Each row below holds a small network's activations on one input, seen along a few directions.
In each table, some parts of the input vary, and every possible input appears once, in random order.
Descriptions start from the smaller parts, as in this example, which fits no table here: one of 2 separate values, together with either a single point or one of 9 places along a line or (one of 4 places along a line, together with one of 8 places around a ring).
Shared parts are said once, and a part with two or three values counts as separate values.

Other details of the inputs shift rows strongly along two fixed directions, in all tables alike. That doesn't count.

Table:
r1: [-0.51  2.18 -3.53 -0.55 -0.38  0.93 -1.63  0.92 -0.73  1.48  1.18]
r2: [ 4.25 -1.26  3.67 -1.00 -4.36 -3.36  1.28  4.66  2.96  0.06  2.87]
r3: [-5.76 -5.94  0.40 -0.28  3.22 -1.37  1.48 -2.14 -3.12  1.93 -3.07]
r4: [-0.83  5.45 -5.53  0.51  3.29  3.01 -1.81 -1.68  0.66 -3.01 -0.23]
r5: [-6.80 -5.37  0.97 -0.48  2.53 -0.41  2.28 -1.05 -0.46 -0.40 -2.28]
r6: [ 1.24 -1.95 -1.85 -2.29 -5.88 -2.74  2.19  4.72  1.28  2.99  3.44]
r7: [ 2.31  4.58 -4.39  2.15  1.94  4.14 -2.33 -3.65 -1.74  0.15 -0.71]
r8: [ 3.25  4.55 -2.37  1.31  1.41  4.05 -2.77 -4.95  0.15 -1.43 -0.88]
r9: [-6.01 -3.92  4.79 -0.25  3.71 -0.55  1.04  0.01 -0.52 -0.70 -2.97]
r10: [ 0.22  3.57 -0.26  0.46 -0.13  0.49  0.14  1.55  1.54 -2.26 -0.60]
r11: [-6.80 -5.09  1.39 -0.35  3.32 -1.70  1.90 -1.26 -1.97 -0.71 -2.68]
r12: [ 3.78 -0.94  3.84 -0.17 -5.30 -3.27  1.23  4.71  2.47  0.08  2.15]
r13: [ 3.82 -1.45  3.56 -1.49 -5.52 -2.58  1.47  4.25  3.03 -0.30  2.20]
r14: [-7.66 -4.96  2.06 -0.16  3.41 -0.72  0.86 -0.38 -1.47  0.25 -1.80]
r15: [ 4.17 -1.97  0.57 -1.55 -5.69 -3.44  1.73  3.48 -0.92  3.24  3.83]
r16: [ 3.99 -1.33  3.41 -0.84 -5.59 -3.09  0.01  3.25  0.84  2.89  4.34]
r17: [ 2.21  2.70  1.81  0.22 -0.10  1.09 -2.25  0.53  1.12 -1.86 -0.08]
r18: [ 2.50  0.97 -2.50 -0.09 -1.03  2.07 -0.33 -1.32 -0.66  1.24  0.94]
r19: [-0.05  1.98 -4.21  0.55 -0.85  0.58 -0.46  0.55 -0.38  1.29  0.40]
r20: [-7.48 -5.46  1.56  1.00  3.12 -1.10  2.07 -0.88 -1.25  0.10 -2.72]
r21: [ 1.99  1.71 -1.56  0.17 -0.42  1.74 -1.73 -0.52 -1.56  1.87  1.62]
r22: [ 3.73  2.02  0.16  0.52 -0.84  0.01 -1.34 -2.25 -0.75 -0.12  0.42]
r23: [-2.31 -6.04  4.33  1.37  3.70 -0.70  0.76 -4.12 -1.31  1.75 -2.02]
r24: [ 3.12  5.16 -2.17  2.70  1.74  3.46 -3.03 -4.65 -0.45 -1.06 -1.03]
r25: [ 2.95  5.60 -0.87  0.95  2.48  2.81 -2.89 -2.99  0.11 -4.21 -2.47]
r26: [-5.21 -4.25  3.71 -0.58  2.89 -0.20  2.37 -0.70  0.43 -1.34 -3.41]
r27: [ 0.69  3.19 -0.42 -0.45  0.93  0.40  0.17  1.43  2.01 -2.32  0.12]
r28: [ 1.72 -1.74 -1.75 -1.83 -4.73 -3.54  1.93  5.10  1.22  3.35  4.13]
r29: [ 2.91  1.16 -2.36  0.37  0.21  1.29 -0.56 -1.00 -0.74  1.61  1.57]
r30: [ 0.59  6.86 -2.47  0.08  2.93  2.68 -1.77 -1.64  0.23 -4.53 -2.27]
Each input here is: one of 5 separate values, together with one of 6 places around a ring.
Question: The inputs of r15 and r21 match in every part but the choice among 5 separate values. If r22 is changed in the same way as r15 into r21, which row does it become?
Answer: r16
Question: Change only the choice among 5 separate values in r6. List by row number the other rows that result.
Answer: r1, r3, r19, r28
Question: Change only the place on the ring of 6 in r4. List by row number the other rows that result.
Answer: r2, r23, r27, r28, r29
Question: Change only the place on the ring of 6 in r24. List by row number the other rows that result.
Answer: r7, r10, r12, r19, r20
